A small network was trained on invented records. Each row is its activation on one of them, seen along a few directions.
After each row come some of the record's fields: FEVI, KIBUB, DUL, DESO, ZINEK.
A field that a record lacks is left out.
Other fields move the rows too, some of them a lot.
Strong random noise was added to every row along 15 fixed directions; ignore it. To show where, here is one row again and again, with new noise each time:
[   4  -64 -242 -153  -47  440 -207   17  277 -351 -142  314 -211  184
   48  278 -154  -93  287   75   25   13  -42  201  111  -72 -119  186
  141  -35  267  202  309    4]
[ 107  -86 -399    7  -67 -149 -130  -33  282  125  277  241  -45  418
   50  306  629   65  465  180 -296  -81 -338   46 -134  344  141 -285
  317  369  128  184  151  246]
[   3   59 -150   63   59  508  -99 -269  370 -218 -243 -168  -18  -62
  -13 -305 -184   90  178  424    3 -306  -52  -71  239 -118  -66  116
 -101 -229  -39 -173 -147  -97]
[ -42  219  272  105   12  228 -370  209  -80 -129 -315  -92 -122   71
 -318 -179 -550   53 -157  129  196  321  223  271  191  -81 -248  212
   59 -164  -46 -182    2 -496]
[-229  -30 -188 -234 -396  300  132 -213  -77  -79 -201   59 -111 -359
   74  253  -28 -394  459  202 -337  240  -10 -257   99  310  204 -129
  161 -165  174 -283 -208  -49]
[ 206  -14  -56 -293   24   52  290 -110  -49  103    9  177  180 -346
 -102  125   85 -220 -135 -436  -32  167   31 -253   32 -447    3    8
 -606    7 -114   26  358 -131]
[ 110  178  312  -83  -99  -40  -33  -14 -238  607 -123   43  320  238
  183  317  -60 -229  -64 -296   43  137  353   10   15  297   42  104
  357 -238 -193   83  118  -43]
[  65  311 -131 -265  127   96 -191 -155  178 -373 -287   20  216 -240
   99   18  178  -49  203 -251 -183  302 -347 -312 -246   79  -41 -251
    7  318  565  -71  209 -187]
[-191  -86  -40  128  328 -136  -55   -3   61 -355  251 -210 -496  213
 -237  222   71  100  154   47   76  456 -109  274  -92  -95  229  361
  109 -118  -51  116  -51  204]
[  30   34  -75  159  147 -235 -178  283  -19  124  117  -78 -132  401
  150 -255 -130  174 -260   99  401 -471  209  468  108   14 -221  259
 -170   80 -104  137   67   64]
[ 657  230  201  259  258 -107 -139 -395  371   16   38 -366 -152  127
  370 -394  219  387  -97  145  234 -120 -274  132  -83 -168 -228  103
  139  -55 -173  -71 -473  647]
[  87  200   63 -225  -95   62 -113 -173  206  180   54  377  399 -269
  364  377  -79 -233   69  -66  -52 -338  531  -12 -225  477  130   -8
  296   98  116  187  225  384]
[ 129  -87 -120  214   96 -331 -163  220  350  170  287  245 -166  117
   81  226  -14   60   43  206  162 -215  364  377  -26  -31   28  109
  212  136 -285  289  143  452]
[ 133   97  187   50  -72  181 -212 -204  156  281  121  -72  -78  285
 -167    1   47  -31   84  306   55  -73   66  142  241  -18   65  222
  103 -243 -295  -64 -156 -104]
[ -70  -47   -4  -90   17  119  234 -264 -151  -46  380 -185 -175  172
  132  113  245  -26   24   54   51 -134   14  133   12  253  169  182
 -150 -153  -57   18 -259  249]
[ 236  -29 -332 -143  -58  148   18  -65  -73 -172 -548   39 -317  275
  175 -125   43  -54  230 -263    2  183 -465  183   14 -509 -240  247
 -190 -215  275  -14  379  114]
[ -32   -5 -109  201  -43  -77 -237   53 -100  376 -465    6   15  438
 -102   -4 -187   71  255   88 -176   89   17  194  -79  272   42  245
  516 -263 -121  -53  263  136]

[ 333 -336   90   83  303   68  215  332  -41  219  286   14   42  441
  256  210 -163  214 -507 -485  512   -3   16  -23  342 -103 -459  165
  -67   40 -333  457  -27   40]
FEVI=gali, KIBUB=kigi, DUL=muvig, DESO=nemu, ZINEK=fav
[ 104   25   89 -137   60  152  -77 -242 -134 -196 -138  116  -53  186
 -319  128  197   57   70 -319 -236  385 -408   32 -218 -221   65  131
  -25  -53  161   28  375  -61]
FEVI=gali, KIBUB=dusof, DESO=nos, ZINEK=doki
[-330   45  223 -139  -93   19 -176  169 -156  -97  -46  -46   14 -195
 -122  123 -299 -220  -69  -12   45  345   93 -250  139  330   21  -33
  188  126  176 -156 -198 -499]
FEVI=gali, KIBUB=dusof
[-147 -209 -183 -101 -204 -238   49  353  170  -36  -28  128 -388 -380
  414  405 -163 -496  205   14  204  232   51 -190  387 -327  -34  -83
  195   32   49  112 -247  -48]
FEVI=tidap
[  31   38 -113 -178 -210  -53  -58   79  210 -354  -18  120 -330 -339
  311   30   54 -276  155   78  114   77 -120   -5   91 -354 -103 -179
  -93  183  344  -27 -143   10]
FEVI=gali, KIBUB=dusof, DESO=nos, ZINEK=doki
[  77  167  -26  140  460 -205 -325  -25  533  -49 -195  -98  196 -106
   85 -117  -52  104  -21  -45  141 -200 -121 -210    3 -440   25  100
  119   81  -37  176  192  -29]
FEVI=gali, KIBUB=dusof, DESO=nos, ZINEK=doki
[  37   98  202  182  223  -43 -141   18   64 -146  190   22   39  -99
 -277  -37 -137  249 -221   81   36  -15  214  217 -156    3   12   63
  -13   72 -170   56   48   68]
FEVI=tidap, KIBUB=dusof
[ -88   52   71  -11  271 -207 -234  146   95  223   66   32  100  409
 -174  334   52  -43   70 -256   94  310   70   60  -95   16  181  287
  292  -43  -26  312  374  -92]
FEVI=gali, KIBUB=kigi, DUL=muvig
[ 144  484  300  -36   88  136   21 -193  154 -179 -361 -324  470 -348
  642  -68  155  -41   37 -181   -5  178  -43 -451 -167  174 -125 -601
  389   89  374 -128 -397 -114]
FEVI=tidap, KIBUB=dusof, DESO=nemu, ZINEK=fav
[  38   -6   59  131  -59  187 -213  -10   15  344 -174  114  146  248
 -309   41 -208   70   99  187 -131  -16  159   87  101  158   30  161
  278 -226 -258  -32  161  -99]
FEVI=tidap, KIBUB=kigi, DUL=liguk, DESO=nemu, ZINEK=fav
[ -38  196   -5   93 -209   40  -67  164  132  255 -368  -71   99   42
   93 -165   85 -221  155  205   16 -124  109    3  314 -509  -74 -325
  -68 -168 -149 -135   48 -584]
FEVI=gali, KIBUB=dusof
[ -45  202  173  -99  -24  128 -192  179  153   35   95  217  392  102
   11  219  121  -93  -73  -82   31  -60  233  -69   24  118  -56 -392
  111  308  125  166  239 -519]
FEVI=gali, KIBUB=dusof, DESO=nos, ZINEK=doki
[ -63 -225 -369   30   67 -448   93  206  -93  191 -332 -167 -155   95
  555 -180 -104  -81   19 -185  220 -239 -229 -133   75  -42 -133  212
   67  -14  127   55  -32  354]
FEVI=gali, KIBUB=dusof, DESO=nemu, ZINEK=fav
[ 339   82  268  193  256 -429 -200  -85  242  336  254 -136   96   12
 -219   38  296  179  -84  -66  -26  340 -281 -252  -58 -146   81  -83
  239  171 -317   36 -194   57]
FEVI=tidap
[-230  -38 -105 -144  -30  180   -6   11 -160 -325  -48   23 -134  162
   47  114   87  -63   93  -74  -45   17 -145   92   -8  128   10   10
  -35   58  310   25  117 -166]
FEVI=gali, KIBUB=dusof, DESO=nemu, ZINEK=fav
[ 505 -127  -28   79 -299   46 -150  257  100  132 -374  283  -73  -79
  409 -280 -436   93 -220   31  241 -246    0   35  260  -47 -665 -118
  129  191    6  -78  -97  185]
FEVI=tidap, KIBUB=kigi, DUL=muvig, DESO=nemu, ZINEK=fav
[ 110  -32  190  -68  -59  311  170 -156 -117  -19  161  -77  116  150
  215    4   35  103 -164  -71   71  -88   14  -95   28  440 -137  -96
   42   14   22  -21 -276   63]
FEVI=gali, KIBUB=kigi, DUL=liguk
[  13  -42   77  -97  -28  119   52  104 -426 -178   52 -152 -306  379
   44 -208 -115   92 -283 -171  305    7 -126  331  127   20 -279  300
 -334  -70  155  -23  -70 -110]
FEVI=tidap, KIBUB=kigi, DUL=muvig
[-167  -41 -151 -171  -24    3 -239   70  107 -262 -224  158 -138 -210
 -150  198 -180 -185  259  -57 -128  407 -260 -209  -22  -37   54   91
  221   96  352   -6  140 -147]
FEVI=tidap, KIBUB=dusof
[-293  349  -18  142  326 -528 -273  305 -171   85 -420 -412  105  421
  173 -221   99   25   36 -249  148   99  -95  147 -160  -64   49   25
  186    1  258   21  245 -356]
FEVI=tidap, KIBUB=kigi, DUL=liguk
[ -40 -141 -139 -153   71 -225  176 -100 -457   36   32 -215 -226  195
   83  107  178  -19   49 -391  -69  361 -472 -101 -129  278   85  276
    5  -61  195  -16  -84  253]
FEVI=tidap, KIBUB=kigi, DUL=muvig
[  35   93  -22  276  296 -552   26 -110  105  190 -228 -386    2 -210
   64 -385   26  126   -8    8   17  -51  -68  -80 -216 -357  180  165
   -9 -187 -232 -124  -75  374]
FEVI=tidap, KIBUB=dusof
[ 234  100   88  120  376 -296 -184  -46  513   88 -210  -30  127 -214
  -56  -16  -12    5   23 -179   82  204  -79 -242  -70 -703   76  114
   99  -45 -185  153  256   73]
FEVI=tidap, KIBUB=dusof
[ 175  132  209   26  309   89   38 -108  378   11  209 -116  231   20
  479  261  160  -23  -98 -141  274 -180  117 -164  121 -136  -25  -97
  212  -28 -104  340 -179   80]
FEVI=tidap, KIBUB=dusof
[ -65  263  419   -8  -29  314 -166  -99  -92  -41  -90 -186    6  274
    8 -128 -151  -29 -135   89  224  -80  239  295   86  -69  -38  223
   39 -342   -1  -37  -86 -279]
FEVI=gali
[ -92  137  -32  -15 -175 -310   62    4 -164   66   45  -91 -244  -16
   92 -287  181 -146  -25  162  119 -333  200  424  -65 -342  115  108
 -439 -108  -31 -134   37   93]
FEVI=gali, KIBUB=dusof
[-363   84 -169 -129 -344 -575 -333  241 -352  289  -81  116 -247  344
 -106  -26  165 -282  257  112 -102  -56  -35  382 -178  234  242  185
  121  105  315  -98  274  -84]
FEVI=gali, KIBUB=dusof
[  99 -606 -325  279 -557   46  520  247 -414  253 -156  418 -226 -128
 -130   11 -252  136   38  211 -381  -21  237  222  -27  207 -176 -262
    8  -75 -449 -199   45  529]
FEVI=gali, KIBUB=dusof, DESO=nemu, ZINEK=fav
[-149  -23 -130   30  -86 -139   33  111   62    8 -318  104  -19 -657
  117   70 -518 -240  105  107  -35   56  406 -121  -13  -18   77   83
  149 -139  -62 -110    0  256]
FEVI=tidap, KIBUB=kigi, DUL=liguk, DESO=nos, ZINEK=doki
[  29 -268 -268  -95  -16 -250    9 -110   96  103  216   26 -251 -237
 -180  203  128  -94  232   46 -202  347 -393 -380   75  165  172  100
   59  171  -56  -93 -200  223]
FEVI=gali, KIBUB=kigi, DUL=muvig
[ 102    4   48 -159  162  246 -363  -35  325 -199  102  207  -29   92
 -159   44 -150   13 -121  -12  207 -169 -114   13  197 -236 -148  298
 -141  128   99  196  231 -235]
FEVI=gali, KIBUB=dusof
[  35   84  -91 -208 -181 -500 -428  -21  -10  415 -487   33   18 -173
  298   13  -97 -371  239 -140  -92  125 -406 -446   67  225   29  154
  499  140  312 -178  -40   18]
FEVI=tidap, KIBUB=dusof
[ -98   64   34 -333 -495   32   24 -289 -334  341  -94  128 -100  115
  318  -59   84 -465   96   61   18 -650  141  262   87  -27  180  369
 -192 -367  124  -97  101  143]
FEVI=tidap, KIBUB=dusof, DESO=nos, ZINEK=doki

Here are new rows. What are their fields?
[  19 -188 -199  196   61  501 -169  234   53 -488 -184  142 -309  321
 -459 -320 -463  419  -83  275   93  -44  -59  464  111 -184 -397  236
 -223  -52   15   -2  262 -158]
FEVI=gali, KIBUB=kigi, DUL=liguk
[ 123  284  213  -57    4  230 -140 -225  191  157 -175   14  387  117
  130  -91   70  -35   14    1    7 -318  129  -15  -57  -98   22  -21
   97 -161   43   66  162 -114]
FEVI=tidap, KIBUB=dusof
[  83 -151 -233  114  -74 -257 -251  220  350  208  -82  104  -74  -63
  183 -175 -168   -4   38  297  143 -331  -72 -151  252   11 -188  -31
  161  261  -56  -12 -137   76]
FEVI=gali, KIBUB=dusof
[  73  224  292  -81   38  -18 -406   46  -10  -67   53    7   81    2
 -245 -112  -87   66 -203  -36   75  157 -139  -48   18   97 -146   -8
   28  257  169  -86  -46 -421]
FEVI=tidap, KIBUB=dusof
[ 176  -22 -149   55  -38  -62 -155  179 -104  -16 -251  168   56    0
   76   -2 -197  187    5 -117 -115  173 -166  -15 -137  392 -279 -128
  318  253  203  -23   78  167]
FEVI=tidap, KIBUB=kigi, DUL=muvig
[-216  -93 -181  167  109 -239   19  253  168 -206 -128 -155 -277 -306
  262 -127 -343  -56   -5  178  258 -101  261   68  126 -139  -36  110
   -9  -17  -50  -36 -177  181]
FEVI=gali, KIBUB=kigi, DUL=muvig
[ -45 -138 -178  -22  296 -224  306  259  -80  -17  235   53  263   22
  263  284  112  124 -150 -454   67   87  123 -149 -265  352  -26 -197
    8  325   99  340  187  249]
FEVI=gali, KIBUB=kigi, DUL=muvig
[ -93   86    2  -12 -321 -674   92   86 -303  166   31  -99 -578 -362
  -77  -26  171 -401  169  121  -37  340   77  290  -20 -493  282   94
 -247 -174 -143 -293 -175  127]
FEVI=tidap, KIBUB=kigi, DUL=liguk
[ 399 -164  228  270   84 -160 -358    7  454  422  351 -116 -248  617
   29  -77   78  228  -76  328  366  -99 -208   50  367   11 -183  255
  446   36 -405  136 -435  188]
FEVI=gali, KIBUB=kigi, DUL=muvig
[ 256  -43  148  151   23 -304 -346   10  257  409  155  222  216 -228
 -468 -132  -90  146 -203  200 -112  -87    6 -266   75   65  -12  -69
   48  378 -398 -127   31  -92]
FEVI=gali, KIBUB=dusof, DESO=nos, ZINEK=doki
[ 316 -107    5  192 -118   83  122  -14  109   -5 -170  -82 -199   18
  334  122   44   93  198   55  -51  426 -255 -111   37   27 -227 -276
  525  -91  -63  -40 -432  354]
FEVI=gali, KIBUB=dusof
[-134    5  185   95  128  305  215 -129  -16  -94   52 -156   89  -37
 -200   92   25   -2  -52   22  -48   89  148  -61  137 -268  150  -61
 -139 -285 -295   -8  -30 -292]
FEVI=tidap, KIBUB=dusof, DESO=nos, ZINEK=doki
[-235  -88   87  111  280 -148  -53  175 -216  360  396 -266  144  496
 -280  162   93  129 -163  -63   78   98  -33 -114  208  480  116  108
  111   64 -274  118 -122 -415]
FEVI=tidap, KIBUB=kigi, DUL=muvig
[ -11   40   62 -364  143  274 -325 -300  235 -280 -149   13  -60  -66
  168   56 -302 -181   39 -170  213  -63 -295 -242   80  -51  -24  595
  125 -141  437  130   15   65]
FEVI=tidap, KIBUB=dusof
[  82 -116   27  127  319  260  -87   71  303 -355   32 -131 -116  -15
  190   75 -420  232  -83   40  289  172  -34 -117  135  168 -260  167
  351   -8   53  167 -344  210]
FEVI=tidap, KIBUB=kigi, DUL=liguk
[-235   86  187  189  127 -390 -100  394  147   60  435    2  154 -201
 -284  -83   -8   43 -288  200  164 -161  417   39   11 -143  116 -278
 -190  327 -236   59  -40 -389]
FEVI=gali, KIBUB=dusof, DESO=nos, ZINEK=doki
